A small network was trained on invented records. Each row is its activation on one of them, seen along a few directions.
Here are examples, each followed by its value of one field, GANE.
The largest differences between rows may come from other fields.
In the rows, 128 means zero.
[113 118 157 111 122 136 148  96 139 113] -> rebo
[100 132 106 108 121 145 133 142 102 116] -> mav
[144 142 197 141 170 135 105 108 137  95] -> rebo
[129 130 130 106 136 141 159 145 111 104] -> mav
[134 108 185 173 169 156  94 102 108 130] -> zun
[148 144 161 166 157 151 140 120 114 112] -> zun
[110 139 167 131 148 142  90 116 131 112] -> rebo
[110 132  31  84  97 107 156 141 155 157] -> garos
[134 131  78 107  91  89 122 147 166 115] -> nur
[117 139 124 124 118 126 144  92 103 114] -> mav
[129 116 110 119 135  84 121 116 122 142] -> bulov
[129 151 144 121 146 133  97 114 139 146] -> dupu
[145 155 159 130 115 116 125 143 140 118] -> nur
[136 129 167 169 117 151 119 113 115 102] -> vuzu
[130 137 136 156 130 141 143  84 118 127] -> zun
[129 116 122 127 138 128 146 166 145 150] -> miv
[131 144 131 161 124 143 111 135 127 143] -> miv
[149 145 182 150 154 109 123 102  90 143] -> bulov
[166 103  97  92 111 112 123 130 124 128] -> bulov
[120 112 121 127 106 134 142 103 153 118] -> vuzu
[143 115 193 187 145 141  98 115 110 145] -> miv
[119 126  33  69  65 130 196 140 144 151] -> garos
[140 105  92  83 101 106 152 118 128 140] -> bulov
[118 119  56 100  95 120 145 163 147 117] -> dupu
[131 142 138 115 142 133 108 117 139 149] -> dupu
[130 116 154 148 110 154 129 125 119 107] -> vuzu
[103 144 135 159 130 118 118 115 110 135] -> dupu
[143 108  85 110  97 127 152 115 166 147] -> miv
[104 105 127 139 136 118 118 114 150 128] -> vuzu
[130 151 181 170 167 152 123  94 108 139] -> zun
[114 112  81  76 103 128 163 116 130 121] -> mav
[118 146 221 140 171 142 112  91 126 125] -> rebo
[117 160  62 114  95 136 138 148 121 146] -> garos
[121 123  69  91  76  96 151 167 163 118] -> nur
[125 141  58  89 121 116 152 166 150 149] -> garos
[129 129  71  99  86  90 128 155 170 115] -> nur

Here are new rows. What is GANE for each?
[121 110 224 198 158 149  86 104 103 117] -> vuzu
[109 125  96 116 127 112 109 124 141 143] -> dupu
[130 119  52 102 103 110 130 152 155 117] -> dupu
[122 123  93 118 106 146 129 157 142 151] -> miv
[157 116 129 117 111 118 132 129  95 125] -> bulov
[150  90 158 130 148 110  94 122 103 139] -> bulov
[127 144  55  96  78 124 173 120 136 147] -> garos
[116 159 165 165 157 127 106 138 102 127] -> dupu
[121 122 120 108 162 116 124 140 126 118] -> mav
[141 124 111  91 143 129 138 139 134 104] -> mav
[164 122 136 128 118 118 126 121  97 121] -> bulov
[125 109 197 181 165 158 106 107  88 132] -> zun
[142 118  98  96 119 137 123 120 125 104] -> mav
[138 112  64 123 131 118 137 131 156 114] -> zun
[123 132  93 101  99 131 133 113 144 132] -> dupu
[140 107 128 126 114 146 115 124 145 108] -> vuzu
[119 126 158 115 129 131 130  87 143 113] -> rebo
[117 122 136 127 132 118 135 127 142  92] -> rebo
